These are the activations of a small neural network, seen along a few directions. Each row is one input.
In each table, some parts of the input vary, and every possible input appears once, in random order.
Descriptions start from the smaller parts, as in this example, which fits no table here: ring(5) and (point or ring(11) or (values(3) and line(4))).
Shared parts are said once, and a part with two or three values counts as separate values.
In the rows, 128 means zero.

A family of inputs:
x1: [107 175 133 139  72 114 138 117 158 106  93 134 113 107 142 103 130]
x2: [118 185 126 184 127 115 140 137 184 112 128 107 118 111 107  90 125]
x3: [ 86  45 154 146 109 130 102 102  68 171 175 146 178 101 161 131  56]
x4: [145 125  91 119  86 144 106 132 107 114  84 131 154 135 161 161 151]
x5: [128 187 105 195  98 126 142 126 164 123 124 106 121  97 131  97 136]
x6: [106 101 171  98 180 116 118 190 221  78  81 106 126 175  65 101 103]
x7: [126 146 133 127 102 114 107 164 193  76  54 108 141 137 110 123 128]
x8: [143  97 155  46 178 132 145 105  57 180 170 162 101 143 109 167 156]
x9: [133 150 108 138  74 127 105 152 172  83  55 109 146 121 133 130 140]
x10: [173 122 105 126 172 143 146  94  66 170 190 124 105 127 137 148 155]
x11: [161 139 100 153 139 142 146  96  87 161 177 125 113 118 151 143 142]
x12: [170  88  99  69 144 137 107 139  60 146 123 137 133 159 132 177 166]
x13: [160 106  95  96 113 139 106 134  84 132 112 136 141 147 148 173 151]
x14: [ 98 170 158 128  99 102 140 130 179  95  97 135 110 124 117  95 121]
x15: [ 93 141 157 153 206 121 145 153 211 103 162 108 107 141  62  70 105]
x16: [138 141  94 139  68 140 105 142 139  95  68 117 154 119 155 146 142]
x17: [124 150 116 117  87 134 141  92  97 141 117 152 122 116 167 136 138]
x18: [109 167 141 168 167 114 143 147 200 108 147 106 115 125  86  80 114]
x19: [163 107 128 105 209 141 145 102  68 174 203 127 100 132 117 162 157]
x20: [ 76 124 199  99 172 108 151 153 206  90 132 135 103 160  66  76 102]
x21: [ 91 151 178 113 137 101 146 144 194  93 117 133 109 142  94  85 110]
x22: [112  52 126 200 139 136 115 107  79 169 199 128 178  90 162 129  62]
x23: [140 130 123  93 113 132 142  91  77 159 145 158 111 126 151 148 138]
x24: [152 113 129  66 144 134 143  92  55 172 157 159 105 135 132 153 153]
x25: [161  73 123  50 179 133 109 154  61 157 133 139 127 168 111 191 166]
x26: [113 165 118 139  68 127 139 105 128 121 103 140 121 104 163 120 130]
x27: [146 159  94 176 111 144 147  99 106 149 149 121 126 109 162 131 143]
x28: [136 176  94 197  92 138 145 115 135 134 134 111 127  95 153 114 136]
x29: [119 127 152 111 142 111 114 179 208  78  70 105 136 155  90 112 114]
x30: [114  29 135 150 114 145  62 145  74 151 140 133 200 119 165 150  68]
The inputs of x11 and x13 match in every part but one. If x10 is changed in the same way as x11 into x13, which row does it become? -> x12
What do these inputs look like to the network? -> values(3) and (point or line(9))
Change only the values(3) part in x19. List by row number the other rows that result. -> x8, x25
Change only the values(3) part in x14. List by row number the other rows that result. -> x2, x7
